A small network was trained on invented records. Each row is its activation on one of them, seen along a few directions.
Here are examples, each followed by its value of one field, PEGA.
Other fields move the rows too, some of them a lot.
In the rows, 500 means zero.
Random noise pushes rows far along 22 fixed directions. That doesn't count. These rows show it; they differ only by the noise:
[502 497 396 420 600 525 506 586 552 380 555 685 404 363 580 467 535 406
 384 219 442 578 456 419 332 771 422 344 377 674 579 540 244 602 477 462
 524 573 580]
[470 376 689 576 720 394 367 520 446 384 598 396 605 605 427 481 526 616
 493 548 458 236 524 473 332 487 314 431 554 435 272 493 708 503 676 531
 783 407 554]
[444 366 466 745 577 317 536 498 567 358 621 826 443 454 314 547 405 470
 434 479 316 561 370 395 510 742 508 469 314 500 263 226 130 620 447 395
 651 506 537]
[515 523 607 343 739 633 378 454 555 477 453 467 524 458 613 395 447 436
 427 310 551 394 440 473 520 665 495 474 603 641 566 733 370 586 662 581
 516 560 594]
[334 241 566 482 659 324 346 441 630 538 552 450 443 518 499 477 460 566
 509 487 485 442 450 335 527 501 571 280 560 474 417 428 401 498 387 364
 268 470 616]
[238 591 617 564 484 447 532 622 435 628 272 421 600 484 462 488 736 516
 690 400 452 418 371 490 524 425 464 308 467 547 417 756 431 476 646 615
 445 583 286]
[538 602 510 433 702 498 588 362 522 513 320 562 383 545 443 417 389 568
 597 628 599 525 435 659 619 679 533 587 495 518 296 502 435 593 439 719
 600 550 303]
[337 509 721 532 586 647 574 518 506 531 579 616 714 516 400 523 562 474
 724 429 464 458 573 556 622 506 568 596 395 631 516 377 645 559 525 393
 811 409 433]
[314 450 424 733 724 676 758 460 533 397 541 435 592 753 616 528 594 634
 456 409 605 577 568 555 414 682 411 543 678 391 373 398 441 450 615 475
 645 557 578]
[375 270 532 548 635 343 553 256 309 369 566 695 798 743 467 589 580 569
 513 434 481 609 364 456 490 512 511 469 252 319 449 483 403 405 358 365
 489 665 537]
[551 426 531 484 380 427 383 491 351 444 530 668 391 313 555 615 471 581
 353 550 520 372 486 578 535 555 588 584 444 371 636 413 540 421 556 603
 322 445 580]
[508 378 339 327 707 523 447 350 322 373 382 486 556 836 604 477 554 718
 461 276 439 380 379 466 474 509 401 334 603 589 592 552 481 415 517 512
 383 449 752]
[524 555 564 615 534 726 320 607 754 562 642 476 439 576 564 691 516 605
 599 392 557 314 590 509 673 613 480 538 464 312 473 441 478 588 325 375
 717 415 342]
[599 643 571 720 452 541 435 474 474 464 313 391 226 711 435 412 419 600
 331 741 482 464 644 450 399 569 486 238 434 537 349 483 530 400 810 671
 295 540 402]
[486 505 517 484 586 443 542 576 387 373 446 599 386 506 616 508 441 652
 648 588 690 507 618 648 356 730 439 554 445 440 335 373 672 419 211 488
 507 269 503]
[523 485 452 322 598 355 436 629 704 510 630 576 403 285 374 516 481 421
 597 599 541 542 593 411 301 414 523 352 549 344 369 527 432 593 321 522
 318 739 529]
[617 622 336 539 526 547 657 407 465 367 343 254 362 655 553 429 325 641
 540 625 605 628 410 526 436 539 409 570 538 466 250 458 384 437 256 552
 383 621 482]
[597 609 483 517 468 530 559 515 471 442 375 372 314 383 386 387 467 453
 495 402 453 437 513 420 437 531 304 413 395 697 539 581 483 370 387 521
 531 495 574]
[619 440 463 414 570 478 470 396 526 556 526 382 575 681 505 431 409 471
 509 479 454 398 481 457 642 562 437 593 484 604 576 564 544 496 448 508
 711 338 530]
[370 421 512 314 656 444 494 558 431 449 501 500 439 322 639 456 550 628
 681 443 565 590 358 632 341 472 430 507 514 492 414 471 574 700 531 668
 335 551 369]
[380 388 469 345 530 516 747 742 529 440 753 555 531 632 318 438 314 308
 400 746 386 543 718 583 438 776 497 620 437 696 455 224 488 586 691 803
 485 631 474]
[711 701 373 465 558 358 625 375 597 616 282 533 273 454 355 321 466 313
 390 542 565 573 601 519 601 705 446 498 570 740 611 763 450 420 367 466
 798 340 413]
[520 333 520 521 493 383 492 250 299 425 488 607 492 377 586 502 512 597
 383 496 488 511 387 568 501 455 513 462 358 559 485 301 655 466 430 434
 596 395 504]
[604 570 433 601 300 302 405 692 614 557 546 514 418 537 418 533 487 481
 491 566 301 382 482 278 447 658 550 390 270 509 494 499 334 514 537 531
 602 386 458]

[548 507 476 410 558 582 495 639 444 397 546 452 522 717 507 497 358 554
 715 421 537 466 537 543 554 659 356 791 494 497 598 540 507 464 328 499
 460 278 625] -> mefu
[398 447 593 556 554 483 499 535 570 471 565 551 433 306 491 434 512 458
 484 575 465 585 552 447 281 434 545 263 447 565 292 332 522 620 660 541
 412 649 462] -> sav
[695 568 575 276 511 626 419 308 496 474 582 440 445 469 356 491 517 523
 362 549 459 457 587 467 452 272 567 459 399 528 783 533 708 493 671 581
 485 786 514] -> fige
[529 491 542 562 414 775 449 552 524 479 573 516 572 540 634 591 387 462
 516 417 593 444 633 492 618 547 544 609 513 413 569 433 477 392 361 399
 352 437 708] -> bek
[485 459 586 397 407 599 475 326 331 501 465 532 571 442 596 548 600 533
 328 513 501 426 521 592 509 380 593 324 334 600 557 396 737 425 520 526
 542 609 402] -> mefu
[581 663 474 505 401 564 444 750 530 416 529 537 425 504 401 582 480 373
 405 502 526 420 701 492 425 567 401 443 571 508 516 624 436 385 351 359
 490 529 547] -> mav
[582 650 562 624 468 424 406 569 412 371 422 666 514 736 428 499 456 536
 503 622 453 616 521 449 348 586 549 397 370 451 371 555 398 529 659 468
 391 526 438] -> rigog
[344 530 401 479 461 690 676 591 389 466 480 427 469 685 324 623 689 650
 575 379 424 432 534 637 603 343 337 542 565 493 698 447 585 391 541 597
 406 646 433] -> sav
[379 502 426 473 621 523 505 629 637 617 445 426 273 472 541 465 519 493
 411 516 591 478 567 649 618 598 458 533 903 541 557 610 445 584 699 634
 360 423 393] -> vubim
[488 296 493 115 467 410 373 699 577 556 747 299 684 418 614 399 325 348
 671 489 390 443 442 329 414 424 535 557 459 675 566 477 548 649 394 537
 340 426 677] -> mevat
[584 570 463 408 491 556 442 477 325 463 407 614 555 468 656 555 631 520
 190 464 556 304 549 627 424 560 540 431 681 483 610 673 592 416 814 684
 577 520 598] -> bek
[471 402 450 779 561 613 513 388 577 602 352 468 333 429 669 470 514 492
 313 456 605 342 605 486 552 617 389 277 609 393 325 504 440 339 589 673
 413 454 619] -> bek
[580 688 560 569 550 571 423 421 707 615 375 456 463 460 451 480 513 534
 597 486 514 480 420 428 594 434 616 454 568 453 404 585 402 619 518 453
 656 550 411] -> fige
[521 298 407 432 484 397 400 606 632 711 595 571 340 288 478 457 460 438
 643 502 384 338 577 448 588 424 430 476 536 506 586 391 600 586 593 737
 363 245 623] -> fige
[497 546 607 568 483 442 456 547 409 434 527 306 532 570 551 447 562 544
 615 425 518 624 422 497 388 476 316 613 371 548 574 667 623 541 498 339
 615 368 311] -> mevat
[568 629 491 523 433 368 493 408 510 463 403 489 401 352 362 589 529 759
 605 614 504 461 336 472 488 308 686 580 572 279 460 385 502 473 390 463
 481 583 556] -> rigog
[491 590 357 393 346 492 579 472 419 530 276 582 485 490 741 432 406 459
 443 573 501 646 369 551 544 636 743 317 436 816 299 362 340 565 325 481
 417 457 380] -> sav
[501 330 465 308 550 410 334 668 476 502 721 538 629 696 501 557 492 386
 446 527 470 437 637 560 487 466 372 492 610 499 573 588 632 564 516 453
 476 397 461] -> vubim
[431 318 607 663 467 502 503 585 561 550 661 413 476 304 582 518 434 375
 492 490 556 448 499 531 521 665 276 630 260 301 385 479 470 519 448 716
 503 532 362] -> rafov
[519 667 567 468 543 650 522 520 692 581 419 544 483 263 641 558 497 511
 580 552 713 443 518 565 460 639 658 469 470 256 229 489 441 560 323 695
 568 711 407] -> mefu
[541 666 543 549 539 564 461 475 502 396 484 692 455 300 391 561 569 572
 563 409 427 567 349 530 457 381 565 510 475 499 451 461 375 691 623 450
 599 677 414] -> rigog
[380 443 559 428 555 353 526 563 553 467 672 595 549 494 451 549 634 550
 487 498 472 562 515 446 344 627 614 496 371 447 631 462 523 557 560 453
 609 563 445] -> mevat
[456 686 575 472 227 658 392 761 619 623 540 333 568 645 503 548 440 404
 635 544 383 495 546 437 688 423 657 499 443 750 571 497 449 603 461 286
 497 408 263] -> mav
[333 574 522 569 570 677 775 371 579 525 462 420 526 593 576 467 583 549
 476 434 610 665 556 524 548 691 655 551 477 628 621 413 482 434 464 370
 673 550 455] -> rafov
[344 356 800 524 622 490 401 565 555 608 611 600 671 330 307 415 465 268
 648 468 394 405 509 447 617 408 463 540 459 566 470 587 497 625 779 623
 491 515 519] -> rafov
[482 553 620 398 569 618 472 516 531 484 586 488 450 377 494 525 583 508
 420 487 533 443 555 616 445 511 488 484 450 537 557 494 639 611 649 608
 668 651 294] -> mav
[537 331 694 414 597 635 482 138 623 590 661 470 690 444 674 444 328 393
 485 578 700 631 614 437 636 473 786 616 391 447 602 378 651 453 303 323
 487 554 630] -> vubim

Which value of PEGA does each new row have?
[685 482 598 446 554 390 213 460 463 386 501 672 423 318 426 524 369 541
 306 663 443 288 440 511 410 412 580 373 610 414 236 398 518 608 658 612
 488 549 618] -> mefu
[498 382 372 697 411 581 523 480 467 501 497 519 446 246 626 472 427 367
 251 285 413 464 372 530 699 496 411 634 804 703 587 412 326 522 643 384
 550 246 750] -> rafov
[248 575 713 373 526 524 504 430 319 514 204 451 659 548 525 463 593 546
 526 597 582 430 502 620 537 336 690 140 610 798 228 480 688 388 335 313
 501 548 364] -> rigog
[620 541 432 529 528 408 477 367 442 545 339 569 437 483 710 458 457 456
 369 612 717 580 556 599 496 619 544 500 622 406 439 688 505 411 462 530
 422 398 479] -> vubim
[510 489 506 665 483 567 521 382 511 486 443 202 359 369 676 399 587 511
 297 301 500 532 360 420 402 542 291 405 387 584 564 638 455 484 640 533
 580 568 399] -> mefu
[452 462 363 404 576 309 499 551 413 561 388 612 449 508 605 440 641 564
 436 492 459 461 459 576 397 576 507 376 683 601 530 581 554 577 792 669
 519 315 496] -> fige
[666 537 282 177 455 524 413 508 583 569 555 418 509 780 422 472 520 488
 508 463 302 554 480 371 479 322 506 311 419 635 711 572 485 634 545 557
 376 659 443] -> rafov
[459 579 609 353 559 530 404 679 486 407 472 317 462 555 504 570 410 624
 553 652 663 332 540 637 460 537 467 562 670 358 299 542 578 468 314 570
 396 584 421] -> rigog
[595 565 549 573 469 509 330 507 506 462 487 568 390 548 454 542 430 529
 436 568 481 542 477 597 589 448 483 505 560 529 410 442 514 650 514 350
 559 398 308] -> fige
